Each row below holds a small network's activations on one input, seen along a few directions.
Each table varies a few parts of the input and shows all the possible inputs, shuffled.
Descriptions start from the smaller parts, as in this example, which fits no table here: one of 3 separate values, together with either a single point or one of 9 places around a ring or (one of 5 places around a ring, together with one of 6 places along a line).
Shared parts are said once, and a part with two or three values counts as separate values.
In the rows, 128 means zero.

Other details of the inputs vary at random and push rows far along two fixed directions, the same in every table; ignore that.

Rows:
x1: [153  77 181 143  67  85  61 145 199  71 120 155]
x2: [121 142 125 169 118 118 129  95  98 162 126 132]
x3: [124 113 123 116 118 145 159 159  73 148 138 130]
x4: [130 139 142  97 142 133 116 131 202  75 112 139]
x5: [106 129 153 102 132 137 123 117 204  83 112 162]
x6: [107  97 118 117 135 150 125 128  85 151 127 129]
x7: [146 145 112 156 134 131 123 140 128 172 127 107]
x8: [141 146 133 167 113 127 172 142  96 165 147 137]
x9: [151 149 108 162 132 115 127 121 115 164 129 107]
x10: [ 99 149 109  96 176 176 158 104 110 137 130 127]
x11: [106 170  75 100 181 137 154 141 131 165 102 120]
x12: [143 148 114 164 129 116 128 109 101 158 130 107]
x13: [211  37 163 211  30  47  29 165  87 155 158  90]
x14: [122 165 127 124 129  87 123 108 195  75 105 155]
x15: [135 140 124 159 127 125 129 100  91 152 133 108]
x16: [140 130 116 124 125 120 160 162  81 151 132 126]
x17: [ 99 154 119 113 172 182 164  96 117 140 132 128]
x18: [119 161 131 119 130 102 118 126 208  83 103 156]
x19: [114 110 109 122 130 133 127 123  81 149 122 121]
x20: [156 145 133 154 122 137 170 149  92 155 150 115]
x21: [121 145 112  90 143  79 116 130 174  67  98 137]
x22: [132 154 123  95 145 101 111 141 197  74 113 128]
x23: [132 109 126 122 139 160 122 143 121 169 135 112]
x24: [112 145 117  90 139  81 115 119 161  59  97 138]
x25: [141 143 106 147 136 109 124 115  91 157 131 103]
x26: [128 151 115 175 119 109 128 105 106 170 124 129]
x27: [139 128 142 147 116 163 170 144  84 152 158 118]
x28: [155  64 192 128  74 106  61 149 196  60 134 134]
x29: [117 127 129 160 118 138 132 100 100 164 135 134]
x30: [156 141 125 136 126 129 163 155  85 153 149 113]
x31: [126 128 144 158 108 151 171 136  91 160 154 140]
x32: [ 97 124 151 102 127 144 125 110 195  73 126 165]
x33: [ 85 130  92  85 172 179 156 129 117 152 120 134]
x34: [ 93 181 126  74 174 145 159  85 186  45 112 145]
x35: [129 122 118 132 131 140 128 113  86 149 140 109]
x36: [139 125 133 127 119 155 163 150  78 148 156 117]
x37: [118 124 106 131 132 113 125 116  76 150 113 116]
x38: [120 150 134  95 139  97 118 100 158  51 114 130]
x39: [169  15 202 140  32  85  24 166 166  52 159 129]
x40: [ 87 162 130  65 175 171 156 106 205  57 121 150]
x41: [106 148  85  89 181 158 153 139 130 165 104 128]
x42: [111 114 140 153 123 155 132 103 104 163 139 143]
x43: [151  37 151 148  76 115  67 172 106 161 136 116]
x44: [143 120 116 126 142 146 118 145 124 169 130 112]
Each input here is: one of 4 places along a line, together with either one of 2 separate values or one of 9 places around a ring.
Changing only the place on the line of 4 turns x3 into x36. The same change can be made to x19. Which row results?
> x35
Changing only the place on the line of 4 turns x2 into x15. The same change can be made to x1. Which row results?
> x4
Change only the choice among 2 separate values in x36. List by row number the other rows that result.
> x30
Change only the place on the ring of 9 in x33. List by row number the other rows that result.
> x6, x11, x19, x21, x24, x37, x41, x43
Change only the place on the line of 4 in x13. List by row number the other rows that result.
> x9, x14, x21

Rows:
x45: [133 108 156 107 103  88  82 135 200  45 122 144]
x46: [128 141 130 130 133 132 150 125 123 123 137 129]
x47: [184  74 146 208  55  60  59 146  82 169 139 103]
x48: [118 136 115 115 144 140 145 124 118 136 128 133]
x49: [124 149 125 126 143 145 148 117 126 136 130 128]
x50: [125 132 119 125 135 140 136 135 115 143 129 120]
x51: [118 121 120 129 137 145 129 123 121 149 122 125]
x52: [120 135 117 121 140 127 124 128 146 134 121 133]
x53: [119 139 114 115 144 140 145 122 117 132 133 129]
x54: [125 142 131 124 137 137 142 120 136 125 125 135]
x55: [126 106 171  83 110  91  88 130 214  10 111 156]
x56: [127 134 122 117 140 136 129 130 135 132 127 123]
x57: [123 137 116 116 147 142 136 129 132 145 122 127]
x58: [122 141 132 129 129 134 147 125 124 126 130 135]
x59: [125 114 142 117 115 118 114 131 138  95 130 133]
x60: [182  80 141 205  61  69  68 142  77 173 143  97]
x61: [135 116 140 115 118 117 117 142 147  91 127 129]
x62: [122 132 122 118 135 135 135 135 129 132 123 129]
x63: [125 125 123 124 141 144 130 124 115 145 129 122]
x64: [119 123 119 130 138 145 128 121 118 147 127 121]
x65: [118 148 118 133 140 143 144 114 128 137 129 130]
x66: [121 142 116 143 137 145 144 118 114 161 129 129]
x67: [126 130 122 117 137 135 139 138 128 128 123 128]
x68: [127 139 131 129 132 131 151 127 125 126 133 134]
x69: [116 131 116 125 140 146 144 126 102 157 128 126]
x70: [119 151 124 128 139 142 155 120 118 133 133 129]
What do these inputs look like to the network?
> one of 2 separate values, together with either a single point or (one of 3 separate values, together with one of 4 places along a line)
Changing only the choice among 2 separate values turns x62 into x50. The same change can be made to x66. Which row results?
> x65
A walk changes only the place on the line of 4. It starts at x67 and steps to x62. List the rest of the walk in order.
> x57, x52
Change only the place on the line of 4 in x53. List by row number the other rows that result.
> x59, x63, x64

Rows:
x71: [122 159 100 161 160 161 157 103  81 218 137 113]
x72: [139 139 122 150 129 129 138 122 131 152 123 127]
x73: [126 141 108 140 134 121 141 124  94 158 130 119]
x74: [135 137 139 125 122 102 125 136 152  90 120 129]
x75: [134 150 128 119 138 115 133 117 135 111 125 125]
x76: [144 116 144 125 103  78 104 131 153  80 129 136]
x77: [ 98 187 101 106 173 154 165  99 137 120 112 131]
x78: [118 149 116 131 139 121 135 112 140 132 125 140]
x79: [125 153 121 121 139 126 138 115 125 118 122 121]
x80: [118 121 154  87 117 132 125 142 190  50 138 149]
x81: [116 137 129 119 120 104 121 122 155  80 117 141]
x82: [159 120 148 136 102  87 103 143 150  86 127 135]
x83: [123 121 102 157 147 192 168 137  36 249 153 106]
x84: [148  75 131 146  98 111  65 155 114 177 119 111]
x85: [ 86 170 113  72 187 177 184 114 149 107 115 148]
x86: [169  39 163 191  52 130  83 168  62 190 173 106]
x87: [139  73 173 115  87 111  94 135 153  63 131 143]
x88: [144  71 134 130 105 101  60 143 155 106 126 116]
x89: [131 134 118 159 123 133 138 134 101 166 125 114]
x90: [ 86 168 113  71 187 176 184 109 147 106 112 148]
What do these inputs look like to the network?
> either one of 2 separate values or one of 6 places along a line or (one of 3 separate values, together with one of 4 places along a line)
